These are the activations of a small neural network, seen along a few directions. Each row is one input.
In each table, some parts of the input vary, and every possible input appears once, in random order.
A made-up example of a description, with smaller parts first: one of 6 places along a line, together with either a single point or (one of 2 separate values, together with one of 5 places around a ring) or one of 11 places around a ring.
Shared parts are said once, and a part with two or three values counts as separate values.
In the rows, 128 means zero.

Other details of the inputs shift rows strongly along two fixed directions, in all tables alike. That doesn't count.
To show where, the next rows are all for the same input, with only those details redrawn:
[108 138  94 120 168 120 165 111 139 146 117 100 180]
[149 113 107 114 145 124 162 110 148 134 131  89 164]
[ 93 133 103 140 167 114 152 128 122 144 132 125 153]
[150 115 106 113 143 124 165 109 149 134 131  89 164]
[112 120 116 142 152 113 153 129 121 136 142 127 135]
[111 119 117 143 153 113 151 129 121 135 142 127 135]

Table:
x1: [164 133 127  79 100 136 136 119 147 115 125 101 115]
x2: [101 178 124 121 145 138  98 126 120 137  83 140 137]
x3: [144 141 117 104 110 129 133 123 141 110 120 112 108]
x4: [ 84 151 133 180 116 135  72 146 102 110 132 164  83]
x5: [ 80 138 137 179 121 129  86 150 104 113 139 168  94]
x6: [180 109 167 132  79 141  72 127 129  97 130 135  87]
x7: [ 99 182 123 115 145 127 104 126 127 138  87 137 130]
x8: [176  83 154 138  93 125 130 136 136  99 175 121  78]
x9: [113 142 110 135 143 128 129 136 126 119 129 128 117]
x10: [ 91 164 139 141 122 114  95 146 104 115 131 189  70]
x11: [111 168 118 103 149 142 123 121 138 144  81 120 166]
x12: [147  96 120 133 126 126 146 120 136 135 144 109 148]
x13: [175  66 183 126  93 111 138 134 133 133 167 144  95]
x14: [ 90 160 108 109 154 127 143 133 116 140 116 134 132]
x15: [177  67 156 142  99 118 141 132 132 108 184 125  84]
x16: [150 121 146 109 120 146 129 125 137 131 115 122 135]
x17: [150 119 106 117 128 140 145 112 148 128 122  88 165]
x18: [114 151 141 118 130 122 112 137 128 130 111 147 114]
x19: [182  99 159 143  77 141  87 135 123 102 145 129  96]
x20: [173  71 166 114  94 115 150 132 123 126 185 131  82]
x21: [146 138 101  95 128 136 152 114 147 125 112  97 138]
x22: [110 145 124 109 155 138 146 120 133 158  96 119 180]
x23: [ 86 164 132 137 122 118  95 152  92 117 138 173  63]
x24: [148 125 135  95 129 127 147 120 150 146 113 106 160]
x25: [ 86 133 158 150 137 112 108 155 102 133 137 184  88]
x26: [157 127 121 124 120 150 126 113 136 132 103  98 169]
x27: [154  96 137 144 119 132 141 120 125 147 135 116 164]
x28: [ 94 173  94 129 154 127 122 136 128 119 107 125 132]
x29: [ 87 115 150 149 143  94 137 149  99 144 163 193 100]
x30: [151 114 135 114 128 140 132 115 142 136 108 102 179]
x31: [ 91 162  95 137 146 135 114 133 129 123 105 126 143]
x32: [151 127 102 111 126 147 133 113 151 123 114  91 154]
x33: [147 122 134 101 122 120 149 123 141 133 135 130 134]
x34: [ 94 160 114 113 153 121 138 129 128 140 110 150 138]
x35: [ 87 161 122 162 126 119  86 155 107 104 136 163  66]
x36: [178  62 185 130  92 126 133 133 128 132 168 146 100]
x37: [113 158 126 113 131 119 123 134 129 124 118 155 111]
x38: [ 87  99 162 175 144 110 110 150  92 142 151 184 123]
x39: [151 136 130 107 120 147 109 114 147 123  93 106 162]
x40: [143 132 113  87 134 131 160 117 139 141 125 100 149]
x41: [ 82 102 143 190 137 115 120 145  94 136 163 172 116]
x42: [ 91 139 111 154 148 135 131 127 120 141 120 124 165]
x43: [148 152 112 103 103 135 118 119 139 106 113 109 101]
x44: [102 175 109 147 137 143  89 124 112 132  87 128 150]
x45: [231  72 147 111  64 162 127  99 173  96 147  71 126]
x46: [176  71 163 131  91 115 156 129 128 115 179 128  76]
x47: [100 139 118 153 146 133 127 129 109 149 113 129 173]
x48: [173 103 148 113 110 146 116 116 145 118 118 110 144]
x49: [ 87 150 121 170 121 130  78 153 104 107 133 166  74]
x50: [ 91 150 104 126 153 117 155 132 118 140 117 130 138]
- The inputs of x41 and x29 match in every part but one. If x42 is changed in the same way as x41 into x29, which row does it become? => x33
- What is each input in this table made of? => one of 5 places along a line, together with one of 10 places around a ring
- Which other rows does x48 become when the place on the ring of 10 takes its other values? List them by row number. => x9, x14, x16, x21, x25, x26, x32, x34, x45
- Which other rows does x2 become when the place on the ring of 10 takes its other values? List them by row number. => x4, x6, x7, x10, x23, x35, x43, x44, x49
